A small network was shown many inputs. Here are its activations along a few directions, one row for each input.
In each table, some parts of the input vary, and every possible input appears once, in random order.
Descriptions start from the smaller parts, as in this example, which fits no table here: one of 4 places along a line, together with either a single point or one of 11 places around a ring or (one of 3 separate values, together with one of 5 places around a ring).
Shared parts are said once, and a part with two or three values counts as separate values.
(in the rows, 128 means zero)

A family of inputs:
r1: 113 138 137 166 133 63 131 147 155 123 114
r2: 101 146 113 145 159 75 112 115 140 123 119
r3: 118 130 89 157 173 143 139 99 150 99 107
r4: 131 131 145 75 106 132 113 122 104 153 146
r5: 144 132 177 117 69 94 115 174 91 157 164
r6: 144 124 168 95 81 121 131 152 117 151 139
r7: 110 147 145 188 117 36 113 172 130 128 139
r8: 148 115 121 88 118 199 135 108 116 126 136
r9: 133 115 126 82 117 163 116 115 91 139 147
r10: 161 107 126 101 120 230 153 117 141 127 118
r11: 103 130 94 152 170 106 117 106 126 110 118
r12: 131 121 95 170 175 173 160 108 175 100 90
Question: Changing only one part turns r5 into r9. The same change can be made to r7. Which row results?
Answer: r11
Question: What do these inputs look like to the network?
Answer: one of 2 separate values, together with one of 6 places along a line
Question: Which other rows does r6 become when the choice among 2 separate values takes its other values? List them by row number.
Answer: r1

A family of inputs:
r13: 128 149 105 35 131 166 125 55 128 125 138
r14: 128 120 191 140 77 63 116 202 114 172 150
r15: 176 154 156 97 85 192 165 125 182 123 121
r16: 131 110 117 54 106 164 141 84 134 108 118
r17: 122 166 126 222 175 102 136 148 202 129 92
r18: 96 161 153 79 129 47 61 131 72 181 172
r19: 128 140 71 92 156 194 103 67 75 111 168
r20: 145 163 201 146 78 78 103 197 131 181 157
r21: 102 122 161 99 102 47 77 160 81 166 153
r22: 175 144 121 155 108 221 141 138 131 109 155
r23: 104 125 117 214 173 86 148 152 186 120 84
r24: 159 97 182 82 67 184 138 174 102 173 144
r25: 112 93 77 116 194 200 134 78 153 110 83
r26: 92 175 117 95 141 37 102 87 131 120 140
r27: 153 90 106 137 121 193 151 120 84 97 138
r28: 97 131 92 168 137 70 97 130 88 95 153
r29: 179 141 189 85 67 200 125 170 121 183 152
r30: 157 103 115 150 107 205 154 142 113 99 147
r31: 91 168 83 149 165 71 81 100 79 108 170
r32: 158 136 113 157 173 226 157 118 201 124 89
r33: 141 169 132 216 113 101 121 166 138 111 158
r34: 120 118 114 194 127 72 130 151 92 99 141
r35: 156 84 173 69 81 172 135 152 73 172 135
r36: 144 178 165 159 92 67 143 152 188 123 126
r37: 99 136 125 113 115 35 118 116 140 106 121
r38: 135 97 151 42 89 171 100 129 71 171 149
r39: 69 163 80 160 225 75 97 83 147 126 101
r40: 124 129 123 208 112 85 133 172 121 102 151
r41: 152 97 141 80 98 164 175 106 136 110 105
r42: 132 137 139 21 115 172 84 99 65 188 168
r43: 108 131 66 98 220 203 119 49 147 126 100
r44: 139 94 106 152 171 210 170 122 183 114 81
r45: 131 102 83 111 129 192 118 97 82 95 150
r46: 124 108 182 126 92 49 111 182 84 170 140
r47: 134 81 99 140 184 199 167 99 154 112 72
r48: 76 125 88 177 198 72 112 111 155 112 84
r49: 99 113 110 201 187 72 145 132 157 116 74
r50: 121 123 147 139 105 37 151 137 143 110 109
r51: 126 136 155 152 91 51 156 157 172 114 118
r52: 156 111 149 92 85 176 178 129 165 112 114
Question: Changing only one part turns r50 into r26. The same change can be made to r34. Which row results?
Answer: r31
Question: Changing only one part turns r36 into r51. The same change can be made to r29. Which row results?
Answer: r24
Question: What do these inputs look like to the network?
Answer: one of 2 separate values, together with one of 4 places along a line, together with one of 5 places along a line
Question: Start at r39 and move only the place on the line of 5, one step at a time. The first step leads to r48. Which rows follow, in order?
Answer: r49, r23, r17
Question: Start at r43 and move only the place on the line of 4, one step at a time. The first step leads to r19. Which rows follow, in order?
Answer: r13, r42
Question: Which other rows does r49 become when the choice among 2 separate values takes its other values? List them by row number.
Answer: r47
Question: Which other rows does r44 become when the place on the line of 4 takes its other values? List them by row number.
Answer: r24, r30, r52
